Each row below holds a small network's activations on one record, seen along a few directions.
Each row is followed by the record's values for the fields L, Y, F, J, H, N.
Not every record has every field; a missing one is written missing.
The largest differences between rows may come from other fields.
In the rows, zero is written as 500.
Strong random noise was added to every row along 10 fixed directions; ignore it. To show where, here is one row again and again, with new noise each time:
[700 550 433 700 728 623 584 563 721 510 584 287 396 630 427 560 490 523
 610 537 825 678 536 511 544]
[427 312 701 297 345 624 509 591 496 354 369 463 453 521 637 667 404 619
 467 804 327 659 456 682 448]
[618 521 602 599 506 322 608 381 629 600 487 282 657 399 386 724 450 518
 362 618 460 473 589 526 471]
[769 638 275 636 564 543 469 232 520 489 266 647 771 690 732 215 573 231
 489 750 125 666 347 609 363]
[701 496 464 801 419 494 483 307 262 640 566 362 545 598 602 435 403 429
 538 427 478 750 404 576 391]
[290 448 429 239 502 484 497 669 469 534 617 750  69 560 398 244 626 575
 338 276 547 133 440 435 814]
[667 497 620 435 593 532 410 526 728 378 222 471 791 503 353 569 610 436
 309 669 269 332 443 633 392]
[480 317 581 572 365 838 484 520 464  66 314 584 596 795 875 440 531 347
 824 588 392 640 648 492 513]
[430 832 165 197 620 571 384 303 613 687 423 721 375 352 603 330 518 314
 485 483 533 488 410 502 689]
[356 564 518 529 629 582 669 593 851 321 469 316 609 553 643 735 501 494
 713 591 702 518 858 305 670]
[353 352 439 606 157 657 572 374 239 623 647 767 202 501 743 340 392 577
 494 314 443 546 347 504 701]
[658 259 602 528 274 661 602 383 539 545 600 693 101 376 325 560 439 619
 348 502 600 398 336 682 680]

[676 409 489 800 632 555 605 540 624 616 741 406 292 531 181 519 571 529
 514 225 861 376 488 440 584]
L=l2 Y=y2 F=f1 J=j2 H=h1 N=n3
[605 568 501 464 454 648 304 455 378 530 423 524 493 459 475 469 387 595
 546 484 421 703 294 631 411]
L=l1 Y=y1 F=f2 J=j2 H=h1 N=n2
[558 610 333 667 477 737 370 423 590 637 422 631 624 460 539 350 523 389
 508 267 615 453 351 440 553]
L=l2 Y=y2 F=f3 J=j1 H=missing N=n2
[610 570 264 479 671 357 666 475 682 662 548 543 329 551 485 384 596 387
 394 718 585 523 488 490 529]
L=l2 Y=y2 F=f4 J=j1 H=missing N=n3
[124 685 298 566 447 675 338 559 495 872 475 772 769 285 676 386 490 578
 280 178 328 439 147 436 502]
L=l2 Y=y2 F=f3 J=j2 H=missing N=n3
[532 608 371 759 612 472 613 447 489 457 548 390 629 650 629 446 567 273
 665 431 558 568 725 293 525]
L=l1 Y=y1 F=f1 J=j2 H=h1 N=n2
[291 688 539 500 719 402 585 764 852 453 500 348 813 441 453 682 581 639
 545 370 613 230 781 197 622]
L=l1 Y=y1 F=f3 J=j1 H=missing N=n3
[451 531 524 708 177 518 404 345 342 672 338 565 888 293 570 502 442 415
 385 173 281 348 466 416 511]
L=l2 Y=y2 F=f4 J=j2 H=missing N=n2
[576 558 571 450 567 646 369 447 535 591 478 334 435 318 389 700 379 455
 576 485 805 680 477 648 407]
L=l2 Y=y1 F=f4 J=j1 H=missing N=n1
[624 463 475 776 509 843 359 647 563 511 329 588 813 663 512 336 555 554
 404 390 377 529 211 561 363]
L=l1 Y=y2 F=f3 J=j2 H=missing N=n2
[419 726 282 925 682 550 575 592 670 813 601 361 696 552 625 439 525 567
 515 238 643 557 513 233 548]
L=l1 Y=y1 F=f1 J=j1 H=h2 N=n1
[440 551 553 501 565 483 441 684 444 454 472 415 611 580 466 511 518 617
 508 500 456 536 455 529 389]
L=l1 Y=y1 F=f3 J=j2 H=missing N=n1
[439 359 513 580 487 485 659 543 340 684 709 423 249 514 534 538 385 596
 423 614 518 805 315 580 385]
L=l2 Y=y2 F=f1 J=j1 H=h2 N=n3
[190 351 581 239 411 640 649 618 708 284 417 595 348 447 611 700 493 538
 544 742 510 441 647 505 655]
L=l2 Y=y2 F=f1 J=j2 H=h1 N=n2
[636 622 365 557 450 437 524 235 405 631 493 628 444 420 538 405 425 477
 482 503 391 576 373 587 534]
L=l1 Y=y1 F=f1 J=j2 H=h1 N=n1
[691 730 443 368 692 529 316 465 731 544 274 403 762 411 330 533 544 391
 394 542 550 391 492 551 408]
L=l1 Y=y1 F=f3 J=j1 H=missing N=n2
[538 377 608 213 477 398 529 583 562 516 461 403 283 446 338 606 541 471
 298 750 560 418 549 636 494]
L=l1 Y=y2 F=f4 J=j1 H=missing N=n2
[553 492 446 586 363 529 475 357 377 610 568 425 364 416 596 561 320 525
 594 449 631 741 477 488 500]
L=l2 Y=y2 F=f2 J=j1 H=h2 N=n2
[340 507 598 245 487 572 364 531 411 529 461 394 502 357 556 665 397 491
 526 593 463 689 469 598 320]
L=l2 Y=y1 F=f2 J=j1 H=h2 N=n3
[667 531 425 550 490 453 528 297 522 423 525 668 447 497 427 383 583 231
 541 290 619 214 701 354 630]
L=l1 Y=y1 F=f3 J=j1 H=missing N=n3
[609 219 673 540 154 610 630 407 561 426 462 679 338 409 427 597 480 613
 418 527 461 322 543 569 653]
L=l1 Y=y1 F=f4 J=j2 H=missing N=n1
[690 535 467 339 490 352 461 249 508 532 366 695 524 437 379 445 553 266
 362 733 268 438 415 648 379]
L=l2 Y=y2 F=f3 J=j2 H=missing N=n3
[465 489 537 607 529 603 470 596 480 591 527 497 566 442 457 477 552 607
 418 301 509 409 323 497 473]
L=l1 Y=y1 F=f1 J=j1 H=h2 N=n3
[395 581 563 445 752 408 441 796 620 531 587 286 552 504 205 604 650 568
 428 231 696 187 590 377 508]
L=l1 Y=y1 F=f1 J=j2 H=h1 N=n3
[251 546 484 683 459 411 571 452 354 488 644 477 597 530 758 482 487 509
 627 344 405 559 608 297 544]
L=l1 Y=y1 F=f1 J=j1 H=h2 N=n1
[529 446 595 538 520 352 686 556 711 440 485 437 539 510 400 623 530 626
 407 625 429 302 685 427 634]
L=l1 Y=y1 F=f1 J=j2 H=h1 N=n2
[343 787 306 541 658 593 400 504 688 605 438 583 787 366 540 489 582 489
 448 394 384 456 401 406 474]
L=l1 Y=y1 F=f2 J=j2 H=h1 N=n1
[397 431 631 349 428 734 391 648 550 359 346 513 466 430 505 685 442 574
 513 495 546 527 443 615 538]
L=l1 Y=y2 F=f1 J=j2 H=h1 N=n2
[450 250 634 580 396 217 810 493 474 492 672 362 405 587 476 631 521 428
 390 706 477 429 771 431 536]
L=l2 Y=y2 F=f4 J=j2 H=missing N=n2
[429 409 460 655 462 573 516 534 240 378 592 546 392 783 700 282 548 476
 736 354 506 547 594 384 578]
L=l1 Y=y1 F=f1 J=j2 H=h1 N=n2
[608 549 397 490 546 322 445 653 273 619 611 342 293 766 521 271 461 658
 503 370 561 628 473 478 465]
L=l1 Y=y1 F=f3 J=j2 H=missing N=n3
[298 404 730 472 204 597 335 465 292 468 344 423 864 259 625 743 405 492
 523 312 337 520 558 502 401]
L=l2 Y=y2 F=f4 J=j2 H=missing N=n1
[498 464 598 334 520 508 225 532 230 276 343 626 660 659 563 306 656 302
 520 467 109 428 402 632 336]
L=l1 Y=y1 F=f1 J=j2 H=h1 N=n1
[383 403 675 384 371 477 430 439 398 555 539 438 568 251 447 745 402 521
 400 525 383 475 490 602 434]
L=l2 Y=y1 F=f1 J=j2 H=h1 N=n2
[258 595 373 510 554 222 701 453 589 643 578 476 574 461 599 484 561 376
 390 488 435 291 644 302 592]
L=l2 Y=y2 F=f1 J=j1 H=h2 N=n1
[456 483 441 727 528 538 497 588 318 799 665 570 462 540 488 346 448 603
 356 366 455 649 134 590 420]
L=l2 Y=y2 F=f4 J=j2 H=missing N=n1
[319 732 351 269 691 628 175 636 302 541 491 445 458 552 648 320 567 304
 652 318 666 629 470 499 452]
L=l1 Y=y1 F=f4 J=j1 H=missing N=n2
[597 421 580 372 524 332 446 420 167 454 664 428 204 592 459 457 410 496
 657 690 457 785 423 658 345]
L=l2 Y=y2 F=f2 J=j1 H=h2 N=n1
[554 724  87 640 570 489 499 150 411 689 579 690 423 478 613 234 526 261
 633 321 601 521 491 375 656]
L=l2 Y=y2 F=f1 J=j2 H=h1 N=n2
[516 219 818 431 351 580 477 627 452 284 465 362 372 462 340 746 441 618
 563 499 653 450 707 579 517]
L=l2 Y=y1 F=f4 J=j2 H=missing N=n2
[296 548 582 283 478 497 261 661 331 410 431 514 581 490 478 497 525 623
 521 374 365 401 416 496 468]
L=l1 Y=y2 F=f2 J=j2 H=h1 N=n2
[372 458 627 494 511 723 286 652 328 655 611 443 437 363 296 602 413 614
 444 174 650 589 202 624 370]
L=l2 Y=y2 F=f2 J=j2 H=h1 N=n3
[340 480 421 713 466 525 584 559 471 586 655 503 541 549 624 412 502 535
 532 316 563 499 534 320 591]
L=l2 Y=y2 F=f3 J=j1 H=missing N=n2
[716 445 496 808 634 468 603 706 634 692 639 387 416 657 252 367 532 842
 262 489 583 475 298 526 489]
L=l1 Y=y1 F=f3 J=j1 H=missing N=n2

Here are new rows. What are their fields?
[252 447 539 363 476 645 442 694 523 488 458 363 505 505 669 620 437 494
 543 498 634 580 640 501 510]
L=l2 Y=y1 F=f4 J=j2 H=missing N=n2
[353 532 367 543 537 612 559 709 462 369 565 486 386 756 865 341 421 703
 759 518 587 776 597 330 640]
L=l1 Y=y1 F=f3 J=j1 H=missing N=n2
[443 469 548 719 311 623 521 423 406 490 664 619 438 416 571 531 408 606
 600 227 579 519 508 429 629]
L=l1 Y=y1 F=f3 J=j2 H=missing N=n1
[377 416 568 307 584 173 563 688 292 499 520 285 481 702 555 475 480 597
 423 834 239 628 488 568 343]
L=l2 Y=y2 F=f1 J=j2 H=h1 N=n2
[490 230 759 396 331 656 475 695 609 382 386 425 478 407 351 720 487 641
 343 593 560 405 465 608 464]
L=l2 Y=y2 F=f3 J=j1 H=missing N=n2
[419 624 489 474 536 659 453 544 703 385 274 472 861 458 642 640 467 487
 536 621 432 544 591 474 444]
L=l1 Y=y1 F=f3 J=j2 H=missing N=n2
[567 591 420 640 436 571 558 443 646 473 347 649 706 480 595 429 533 583
 493 511 348 441 454 470 566]
L=l1 Y=y1 F=f4 J=j2 H=missing N=n1
[436 378 648 764 565 406 485 735 350 418 575 202 777 698 489 551 604 442
 571 256 537 468 675 372 345]
L=l2 Y=y2 F=f4 J=j2 H=missing N=n3
[437 567 352 215 476 701 394 509 666 545 308 636 418 426 568 465 514 367
 479 551 606 457 468 558 622]
L=l2 Y=y2 F=f4 J=j2 H=missing N=n2
[586 701 520 366 491 382 514 192 655 510 521 441 569 151 355 806 437 456
 600 600 569 463 659 508 551]
L=l1 Y=y1 F=f2 J=j2 H=h1 N=n1
[456 486 389 502 503 453 623 471 538 419 636 540 243 584 568 438 456 504
 614 491 619 508 678 406 681]
L=l2 Y=y1 F=f2 J=j2 H=h1 N=n2
[494 482 529 475 629 650 450 557 647 439 661 543 275 360 228 594 559 428
 542 281 908 347 535 490 663]
L=l2 Y=y2 F=f3 J=j1 H=missing N=n2
[493 519 494 475 458 570 407 419 507 421 429 478 546 419 499 578 531 321
 604 369 569 399 614 516 496]
L=l2 Y=y1 F=f1 J=j2 H=h1 N=n1
[577 706 211 569 799 353 561 627 660 671 584 439 451 692 514 231 581 510
 488 578 549 600 455 392 534]
L=l2 Y=y2 F=f3 J=j1 H=missing N=n2
[459 382 497 621 373 822 493 521 631 340 373 667 602 506 650 558 565 362
 601 433 539 502 517 490 523]
L=l2 Y=y2 F=f4 J=j2 H=missing N=n3
[674 628 413 538 745 563 470 508 612 308 386 401 548 685 472 429 585 377
 705 552 617 564 620 480 509]
L=l1 Y=y1 F=f1 J=j2 H=h1 N=n2
[283 654 405 238 716 482 453 561 618 513 459 545 549 401 425 484 641 340
 478 395 599 294 635 414 572]
L=l2 Y=y1 F=f4 J=j2 H=missing N=n3
[434 423 652 305 441 344 310 582 131 474 477 406 432 525 389 443 570 373
 436 383 465 390 537 549 402]
L=l1 Y=y2 F=f4 J=j1 H=missing N=n2
[785 349 663 447 463 585 503 371 626 412 548 637 292 337 132 637 492 591
 365 639 499 414 341 711 541]
L=l1 Y=y2 F=f2 J=j2 H=h1 N=n2
[366 417 511 362 346 598 578 433 643 323 278 609 623 445 712 602 549 375
 601 714 448 413 727 443 601]
L=l2 Y=y2 F=f4 J=j1 H=missing N=n2
[662 493 583 611 716 405 573 706 682 465 489 309 560 615 279 572 602 609
 385 669 531 507 474 596 376]
L=l1 Y=y1 F=f4 J=j2 H=missing N=n1
[736 861 215 516 745 315 411 234 521 573 444 568 560 581 461 165 593 273
 569 502 390 490 522 406 501]
L=l1 Y=y1 F=f2 J=j1 H=h2 N=n2
